These are the activations of a small neural network, seen along a few directions. Each row is one input.
In each table, some parts of the input vary, and every possible input appears once, in random order.
A made-up example of a description, with smaller parts first: one of 5 places around a ring, together with either a single point or one of 9 places around a ring or (one of 3 separate values, together with one of 4 places along a line).
Shared parts are said once, and a part with two or three values counts as separate values.

Other details of the inputs vary at random and push rows far along two fixed directions, the same in every table; ignore that.
To show where, the next rows are all for the same input, with only those details redrawn:
[  2  29  10  60 -33  19  10 -39 -10  13   4  14  -6]
[ 19   0 -20  24 -29  30 -13 -60  16  23  -7  -7 -17]
[  1 -10 -30 -62  21  38  -8 -17  42  55  21  -7   3]
[-42  23   8 -68  50  25  28  41  27  66  54  22  36]
[ 26  -7 -28  17 -28  33 -17 -67  21  23 -10 -11 -22]
[ -8  41  27  78 -33  13  20 -33 -18   8   7  24   1]
[ 15   7 -12  28 -26  28  -9 -54  12  21  -3  -1 -12]
[-37  50  37  26   7  11  38  17 -11  32  37  35  27]

Rows:
R1: [  2  15  37  73 -27 -22  16  -3 -49 -29 -22  19   5]
R2: [  4   1 -40   9 -33  20  -1 -72  23  -2  -1 -25   3]
R3: [  0 -35 -14 -68  13   6 -21  29  41  -5  23  -7   1]
R4: [ 45 -20 -14  10  -5  -8 -23 -28  -3   6 -43 -25 -16]
R5: [ 30 -14 -10   3 -18  -7 -32 -23  12  -6 -42 -15 -31]
R6: [  7 -25 -20 -78  25   6 -27  20  30  15  -8  -9  -9]
R7: [-10  38  45  70 -19 -38  15 -12 -46 -31 -18   8 -20]
R8: [ -2 -36 -39 -60  34  10  -4  32  21   1  -7 -17  13]
R9: [  4  26  19  83 -18 -19  29  13 -45 -33 -36   6   0]
R10: [  0  15  30  63 -34 -20  -1   3 -24 -50   0  30  -6]
R11: [ -8 -26 -21 -82  29  -7 -23   6  18  16   3 -27 -15]
R12: [ 44 -35 -27  -5 -14  -2 -24 -36   4  -1 -44 -24 -24]
R13: [-31  28  25  22  17 -14  37  65 -38 -12   2  18  31]
R14: [  0 -36  -6 -53  19   3   0  32  17  -5  30  -3  21]
R15: [ 10 -11  -4  52 -29  -1   9   9 -16 -52  -3  -7   5]
R16: [  7 -20  -9  11 -23 -18 -23 -31  -4 -36   1 -13 -26]
R17: [ 21 -40 -22  -7 -27  -5 -32 -41  15 -37   1 -34 -35]
R18: [-50  23  47 -35  55 -18  48  88 -27   5  43  47  52]
R19: [-45  27  43   0  23 -28  19  37 -28 -17  26  20  13]
R20: [-17  51  51  17  24 -27  19  55 -23   5   1  28  13]
R21: [-24  25   8 -19  18  23  21   9  12  46  34  18  19]
R22: [ 25 -25 -14   2 -20   2 -37 -25  11 -25 -29  -6 -26]
R23: [ 27  -8 -12   1  -3 -19 -31 -39   1   0 -34 -37 -38]
R24: [ -3 -34 -13 -54  20  -4  -4  31  11   3  23   4  20]
R25: [ 19 -23 -41 -62  45   5 -11  29  26  27 -25 -37   5]
R26: [-30   5   9   5  20 -13  30  62 -15 -23  22  19  35]
What do these inputs look like to the network?
> either one of 2 separate values or (one of 4 places along a line, together with one of 6 places along a line)
Change only the place on the line of 4 in R22. List by row number the other rows that result.
> R8, R18, R19

Rows:
R27: [ 12  -4 -12  -5  -1   5 -10  -8   8   7 -17  -8  -6]
R28: [  5  -4  -7 -13   3  -4 -12 -15   6   5  -7 -12 -14]
R29: [ -2  12  13  18   1   0  13  10 -13   5  -1   9   8]
R30: [-25 -12   5 -73  48  -9  10  65  11  12  29   8  28]
R31: [ 11  -9 -18  -4   1   6  -5 -12   6   8 -10 -14  -5]
R32: [-10  15  13  18  -9   3   9   2  -2  -6  15  13   6]
R33: [ -4   1  12  16  -3 -13   4  20 -13 -27  -2   7   3]
R34: [ -4  16  11  19   0  -8  11   2 -15  -1  -7   3   3]
R35: [-10  13   9  21  -8   5  10   2  -6  -4   8  13   6]
R36: [  2 -11 -17  -7  -6  10  -5 -18   9   2   1  -9  -3]
R37: [ 11  -8  -3  -9  -2  -2 -16 -16   5   7  -9  -7 -15]
R38: [ -6   0  10  13  -1 -16   7  16 -17 -27   0   2   4]
R39: [  6 -13 -10 -10  -8   9  -8 -16  13   5   9  -2  -2]
R40: [ -7   9  12  20  -8   4  11  -2 -10  -2  10  14   7]
R41: [-6 19 19 16 -2 -8  2  3 -9 -2 -2  9 -7]
R42: [ 12  -7 -15  -3   0   9  -7  -6  10   8 -12  -9  -5]
R43: [  3  -9 -13  -7  -8   7  -7 -20  12   0   7  -9  -4]
R44: [ 13  -9  -9  -9   2   2  -8  -9   5  11 -13  -6  -4]
What do these inputs look like to the network?
> one of 3 separate values, together with either a single point or one of 5 places along a line
Changing only the choice among 3 separate values turns R33 into R38. The same change can be made to R41. Which row results?
> R28
Change only the choice among 3 separate values in R31. List by row number the other rows that result.
> R29, R42

Rows:
R45: [-5  0 -4 -2 11  5  5 -2 -7 13  1  9  6]
R46: [-10  -6  -3  -5  -2  12  12   0  -5   6   7   4  10]
R47: [ 10 -20 -24  -4 -15  15  -9 -27   9  -3  -2  -5   8]
R48: [-14  25  19  -8  26 -11  22  21  -8  13   3  -1  15]
R49: [ 10  -8 -18   0   6   0  -5 -12   1   3  -6 -17  -7]
R50: [ -1  -6  -4 -11  -4  -6 -13 -24   6  -6   9 -18 -16]
R51: [ 11 -17 -25  -2  -9   7  -9 -22  10 -12   1 -22   6]
R52: [ 16 -12 -20   1 -18  23 -13 -23  21   3   5  -5   5]
R53: [ -6  15   2  -9  15  -6  16  15 -10  10   7  -7   5]
R54: [  6  -1   1  -8 -12   9 -17 -25  19   9  12   1 -16]
R55: [-17   3  31 -17  13 -21   3  30  -8 -10  22  16   5]
R56: [ -7   0   2 -11   1 -10  -6 -15   5  -4  14 -12 -10]
R57: [ -1  10  -4  -9   8  -5   2  16  -3  -1 -11   0  -3]
R58: [ 19  -1 -13   0 -10  10 -14 -22  16  27 -15  -8 -12]
R59: [ -8  -2  -9  -5  -1   0   0  14   6 -18   4   3  15]
R60: [ 4 17 10 -2  9  8  4 -2 11 25 -5  5  2]
R61: [ 27 -19  -4  -9   2  -8 -16  -8   5  -2 -31 -13 -13]
R62: [-5  5  0  5  3 18  2  5 10 16 11  6  4]
R63: [ -3  27  21  91 -41 -15  20  -4 -33 -50 -14  23  -1]
R64: [ 10   0  -8  -8   5  -4 -11  -6   8  -1 -30 -11 -11]
R65: [ -7  31  28  93 -34  -9  11  -3 -41 -43 -19  15  -7]
R66: [  7  -1 -12  -6   0  -5 -16  -2   5   3 -26 -12 -11]
R67: [-15   3   9 -14  -1  -3  -2 -12  -1   5  15   9  -3]
R68: [ 10  28  33  92 -56  -5  -5 -51 -22 -28  -4  16 -26]
R69: [-22   7   6  -6   9   4  26  19  -5   5  21  21  26]
R70: [  1  -9 -16  -1   0   1   9  -2   8  -7   6  -9   7]
R71: [ 19 -23  -9  -3   5  -4 -16   3  -2  -6 -14  -5  -9]
R72: [-18  25  18   2  22   7  18  28  -2  23  22  25  17]
R73: [ 10 -19 -22  -3 -10   8  -2 -17   6  -5  -4 -25  -8]
R74: [  4 -15  11 -15  -1 -14 -16   1   1 -13   6   0 -11]
R75: [-3  2  0  1 -4 19  9  4  9 13 15  5  6]
R76: [-5  7  1 -6  6 -3  5 -2 -6 23 -7  4  6]
R77: [  4 -16   0  -5   1  -4  -2  19   0 -18   7   4  17]
R78: [ -8   0   3 -15  -1  -7 -15  -4   8 -14   2  -2 -15]
R79: [ -8   0   3 -15  -2  -9 -14  -3   7 -13   3  -2 -15]
R80: [ 17   4 -10  -2  -5  17  -7 -15   9  20  -7  -5 -10]
R81: [ 18 -14 -21   2 -17  21  -6 -20  23   5   2  -2  -3]
R82: [  8 -16 -23   2  -2   6  -9 -17   7  -1  -7 -25  -9]
R83: [ -4   9  20 -11  20 -13  12  40 -17   1   3  11  12]
R84: [ -5 -12  10  -9   7  -3   9  31  -9  -9   9   3   9]
R85: [-10  14  13 -11  17   0  13   4  -6  21  -6   8  10]
R86: [-15   3  10 -14   0  -2  -2 -13  -1   5  16   9  -2]
R87: [ -3  -9 -11  -6  -4   4   0   9   5 -12  -6  -6  -3]
R88: [-6 -9  9 -5 13 -5  3 32 -7 -5  4  5  8]
R89: [-12  11  26  -8  23 -23  13  45 -15   9   3  15  16]
R90: [-10  -2  -3  -1   5  11   6   1  -3  10   4   4   7]
R91: [ 13 -13 -23  -3   0   2 -18  -8   7  -7 -21 -10 -15]
R92: [-2  8 -2 -8  7  4  9 -2 -8 16 -3  5  4]
R93: [ 15  -6 -18  -3  -2  -7  -9 -19   6  12 -19 -25 -11]
R94: [-14  -1  17  -6  15 -12  22  47  -8 -11  19  21  24]
Changing only one part turns R86 into R79. The same change can be made to R85. Which row results?
> R64
What do these inputs look like to the network?
> one of 5 places along a line, together with either one of 2 separate values or one of 8 places along a line
Change only the place on the line of 8 in R62. List by row number the other rows that result.
> R52, R58, R60, R72, R75, R80, R81
List by row number the other rows that have the place on the line of 5 in common with R50.
> R48, R49, R51, R53, R56, R70, R73, R82, R93
Change only the choice among 2 separate values in R68. List by row number the other rows that result.
> R54

Rows:
R95: [ 27 -27 -19 -12  -9   1 -29 -24  12  -3 -22 -19 -23]
R96: [  2 -19 -17   7 -17   7  -3 -16   5 -20   8  -8   2]
R97: [ 12  15  23  65 -25 -10   4  -4 -31 -23 -24  15  -6]
R98: [-19  16  23  29 -16   5  17   8  -9 -14  31  27  16]
R99: [  1  -1   9  54 -33  -8   3  -8 -19 -45  -1   7  -2]
R100: [-30  36  33   5  13  -3  24  23 -10  15  29  27  17]
R101: [  0  23  20  49 -22   2   7 -20 -14  -3   0  14  -5]
R102: [  9  -6  -7   3  -3  -4  -9  -9   0  -8 -13 -12 -10]
R103: [ 17 -24 -14 -24  -3  -5 -27 -20  13  -2 -16 -17 -22]
R104: [  0   0  -4 -12  13  -2   4  19   1   4  -5  -2   7]
R105: [-10 -14 -18 -74  45   7   2  45  22  28   8  -5  18]
R106: [ 26 -22 -15  -4  -9   0 -23 -18   8  -3 -22 -15 -18]
R107: [-36  32  35  -4  28 -19  30  50 -20   1  24  21  21]
R108: [ -4 -10 -18 -65  30  21  -2  16  34  43  17  -1  13]
R109: [ -7 -17 -19 -71  38   4  -4  31  25  24   9 -14   9]
R110: [ -5 -11  -3 -56  36   0   0  40  16  22   8   3  14]
R111: [  8  19  13  59 -28   8   6 -21 -16  -3 -12  15  -4]
R112: [ 14 -19 -27 -16  -3   8 -14 -27  14   7 -11 -25 -11]
R113: [-14  25  18  27   2  -6  24  12 -20  -3   7   9  13]
R114: [ 11   1  -6   8 -11  14  -7 -23   9  12  -3  -1  -9]
R115: [-32  30  42  -5  27 -22  24  51 -21   2  24  28  20]
R116: [-30  26  18  -7  29  -1  36  45 -15  16  20  20  32]
R117: [  8  -4 -12  15 -14  -1  -6 -30  -3  -5 -11 -15 -12]
R118: [ 23 -42 -25 -11 -20   5 -29 -20  17 -23  -6 -13 -15]
R119: [ 12 -20 -21 -23  -1  -3 -22 -21  14  -4 -16 -23 -19]
R120: [ 20 -16 -27   2 -11  10 -10 -27   7   4 -19 -20  -7]
R121: [ -9  31  29  53 -24  -5   9 -22 -20  -9   4  19  -6]
R122: [  6  -4 -11   9 -13  -2  -6 -32  -1  -6 -10 -15 -14]
Changing only one part turns R102 into R112. The same change can be made to R104. Which row results?
> R120
What do these inputs look like to the network?
> one of 4 places along a line, together with either a single point or one of 6 places along a line
List by row number the other rows that have the place on the line of 4 in common with R115.
> R95, R97, R103, R106, R110, R118
Change only the place on the line of 6 in R121. List by row number the other rows that result.
> R100, R101, R108, R111, R114
